A small network was shown many inputs. Here are its activations along a few directions, one row for each input.
In each table, some parts of the input vary, and every possible input appears once, in random order.
Descriptions start from the smaller parts, as in this example, which fits no table here: one of 6 places along a line, together with either a single point or one of 9 places around a ring or (one of 3 separate values, together with one of 8 places around a ring).
Shared parts are said once, and a part with two or three values counts as separate values.
In the rows, 128 means zero.

Other details of the inputs vary at random and push rows far along two fixed directions, the same in every table; ignore that.
To show where, the next rows are all for the same input, with only those details redrawn:
[185  84 165  80 206  79  99 186  96  94  67]
[ 62 153  75 173  98 171 207  44 128 161 158]
[159 123 149 138 186 134 135 141 143  86 114]
[ 97  97  96  91 123  93 158 105  58 174  92]
[ 86 123  91 130 116 130 178  81  94 162 122]
[140 158 137 191 172 184 165 104 190  75 157]

Table:
r1: [ 87 127 105  77  97 110  99 117  83 187  99]
r2: [123 191 168 173 128 190 126 109 202  86 175]
r3: [162 139 140 184 112 159 133 147 181  73 156]
r4: [209  74 178  94 161  59  91 217 102  90  75]
r5: [183 115 182  53 182  73  58 172 100  86  77]
r6: [138 143 132 195 120 188 141 129 194  64 168]
r7: [174  98 183  54 171  87  44 211 114 111  80]
r8: [125 162 135 171 129 201 113 126 214  89 170]
r9: [167 131 143 146 183 122 135 141 143  89 113]
r10: [ 73 172 101 120  73 125 134  72  94 183 127]
r11: [102  75 110  92 110  94 145 121  59 156  93]
r12: [ 97  79  94 174  72 128 152 112  92 222 169]
r13: [154 124 135 133 156 155  80 159 157  76 111]
r14: [135 151 145 188 164 183 172 111 196  76 169]
r15: [ 87 140  98 118 104 117 188 102 112 183 151]
r16: [158 133 126 140 149 144  83 155 153  83 110]
r17: [164  70 157 176 164 142 101 175 148 127 156]
r18: [104  73  91  75 104  89 115 126  39 157  72]
r19: [ 53 138  59 149  34 167 159  82 122 177 159]
r20: [190 105 169  67 220  77  99 190 106 102  79]
r21: [ 61 183  82 153  89 167 191  28 137 155 175]
r22: [ 73 126  86 166  68 151 191  77 119 156 154]
r23: [153 192 152 179 124 156 159 112 212  83 190]
r24: [148 187 133 185 179 170 166 105 197  90 167]
r25: [148 131 141 177 164 169 140 120 166  67 133]
r26: [174 136 190  82 175 103  57 177 122  92  85]
r27: [176 140 154 131 122 137  81 186 182 103 134]
r28: [148 176 167 152 132 157 122 123 197  72 172]
r29: [ 61 204 101 176  19 169 180  54 153 185 192]
r30: [105 104 120  44 118  64 132 119  53 170 100]
r31: [156  66 158 172 178 148 101 163 145 122 152]
r32: [109  85 105  73 134  77 144 122  45 172  77]
r33: [102  40 103 118 129  98 111 129  49 208 109]
r34: [142 199 146 175 143 170 126  86 196  71 168]
r35: [105  94  90 108 106  89 146 105  54 164  85]
r36: [130 185 160 165 136 181 135  94 203  69 183]
r37: [162 184 168 160 117 145 125 126 200  78 175]
r38: [177  94 166 102 177  88 119 190 122  98  99]
r39: [142 124 140 170 142 175 128 132 173  61 148]
r40: [109  82  84  84  99  78 117 124  38 162  71]
r41: [132 196 137 183 138 188 108 112 209  97 162]
r42: [207 116 181  90 187  65 112 211 134 106 106]
r43: [110  52  99 129 126  89 111 128  50 210 110]
r44: [ 88 157 102 123  43 131 135 109 125 198 150]
r45: [ 87 121  77  85  84 103 102 114  78 192  94]
r46: [ 95 132 131  73  74  89 114 130  77 184 110]
r47: [117  84  93  64  57  70 101 163  52 189  86]
r48: [ 96 105 113  51  75  79  96 151  65 205  95]
r49: [173 162 155 129 181 120 115 129 158  75 130]
r50: [153 131 146 122 130 145  82 177 174 104 131]
r51: [184 106 177  79 212  89 111 192 126  96 103]
r52: [ 85 147  89 167  68 132 207  81 127 176 163]
r53: [ 63 136  73 112  74 146 123  88 109 185 123]
r54: [191 116 184  72 181  74  90 191 130  83 107]
r55: [ 65 114  75 117  65 148 138  96  99 168 131]
- What do these inputs look like to the network? => one of 5 places along a line, together with either a single point or one of 10 places around a ring
- Changing only the place on the line of 5 turns r7 into r1. The same change can be made to r39. Which row results? => r18

Table:
r56: [133 110 151  35 136  75  58 172  89 162  85]
r57: [106 160 100 156  95 170 197  99 168 114 163]
r58: [108 119 102 146  66 121 143 106 102 166 145]
r59: [112  99 134  64 140  68 127 107  49 183  98]
r60: [103 110 105 138  60 129 147 106 106 156 144]
r61: [159 165 155 115 145 142  75 156 164  98 120]
r62: [176 103 141 155 191 149 101 163 157  70 116]
r63: [ 89 134 108 126  98 124 168  75  87 133 125]
r64: [164 102 159 148 209 153  98 165 163  94 131]
r65: [150  97 138  71 151  55 106 140  58 124  77]
r66: [ 77 149 102 109  63 140 123 102 117 144 121]
r67: [106 131 104 185 137 175 153 100 146 140 143]
r68: [140 168 127 165 143 158 164 131 189 105 157]
r69: [183 143 177 141 196 125 109 140 151  72 121]
r70: [ 94 118 121 138  84 120 137 114 107 188 163]
r71: [129 183 128 151 112 170 107 115 185  92 148]
r72: [156  98 127  65 139  61 125 177  83 137  77]
r73: [ 99 114  98 178 125 181 156 100 149 109 142]
r74: [103 122 111 146  74 119 140 110 107 181 147]
r75: [172 136 172 125 193 124 126 183 183  92 136]
- What do these inputs look like to the network? => one of 4 places along a line, together with one of 5 separate values
- Changing only the choice among 5 separate values turns r56 into r59. The same change can be made to r66. Which row results? => r63
- A walk changes only the place on the line of 4. It starts at r70 and steps to r74. List the rest of the walk in order. => r58, r60
- Which other rows does r61 become when the choice among 5 separate values takes its other values? List them by row number. => r67, r68, r69, r74

Table:
r76: [219 132 192 159 213 142 115 192 204  44 134]
r77: [123 123 117 121 137 121 153 117 109 117 112]
r78: [121 117 133 128 146 119 134 115 117 148 130]
r79: [124 126 131 130 101 125 105 132 120 138 125]
r80: [216 143 196 154 185 143  59 192 196  32 120]
r81: [121 144 121 106 109 116 133 131 126 121 120]
r82: [130  92 122 136 122 121 128 136 104 137 129]
r83: [130 106 113 140 125 116 126 117 102 136 118]
r84: [132 120 119 125 131 117 159 129 118 132 120]
r85: [118 146 124 106 117 126 119 113 118 120 115]
r86: [128 102 121 145 126 122 126 126 107 136 130]
r87: [122 113 130 124  91 125 116 141 129 135 130]
r88: [111 120 103 115 124 152 104 142 132 146 112]
r89: [ 79 229  94 239  74 236 206  45 248 102 230]
r90: [126 123 118 123 133 118 158 126 112 121 115]
r91: [119 143 134 107 124 125 113 115 119 139 127]
r92: [121 145 129 107 122 126 113 112 118 131 119]
r93: [141  91 128 138 126 128 132 145 119 123 133]
r94: [122 142 136 110 121 123 112 122 125 149 133]
r95: [123 119 134 130 142 118 140 128 116 153 135]
r96: [130 139 124 109 109 112 131 137 135 143 133]
r97: [120 122 120 122 143 123 142 108 108 118 113]
r98: [110  97  96 131 149 147 124 137 123 143 114]
r99: [129 120 130 131 138 116 147 133 118 152 132]
r100: [122 143 136 112 118 120 116 134 126 152 139]
r101: [119 145 121 105 112 122 129 122 121 117 116]
r102: [118 118 130 125 148 120 134 109 112 137 126]
r103: [122 116 131 123  95 123 108 139 119 139 125]
r104: [125 144 131 113 114 115 123 139 129 151 137]
r105: [120 121 125 125 147 122 136 105 110 129 117]
- What do these inputs look like to the network? => one of 2 separate values, together with either a single point or one of 4 places along a line or one of 10 places around a ring
- Changing only the choice among 2 separate values turns r105 into r92. The same change can be made to r90. Which row results? => r81

Table:
r106: [131 130 139 141 129 129 117 143 144 136 158]
r107: [ 82 126  80  75  93  97 145  99  71 160  97]
r108: [110 126 114 102 135 112 115 106  93 144  99]
r109: [121 160 121 179 121 189 112 103 175 107 157]
r110: [158 152 156 164 127 141 126 154 186 107 156]
r111: [162 133 158 107 149 109 125 143 134  84 117]
r112: [176 132 157 116 152 137  79 186 158  67 105]
r113: [ 86 103  84 150 113 132 185  92  82 165 124]
r114: [156  28 122  79 142  63  95 182  52 148  69]
r115: [151 128 141 100 137  91 140 141 113 139 115]
r116: [ 84 152 112 151 125 164 158  76 142 150 153]
r117: [ 72 126  95 131  84 150 140  87 117 193 147]
r118: [177 133 174 123 190 113 113 163 145  96 132]
r119: [126 162 139 175  95 167 142 115 180  95 165]
- What do these inputs look like to the network? => one of 2 separate values, together with either a single point or one of 6 places around a ring
- Changing only the choice among 2 separate values turns r111 into r119. The same change can be made to r115. Which row results? => r110
- Which other rows does r118 become when the choice among 2 separate values takes its other values? List them by row number. => r106
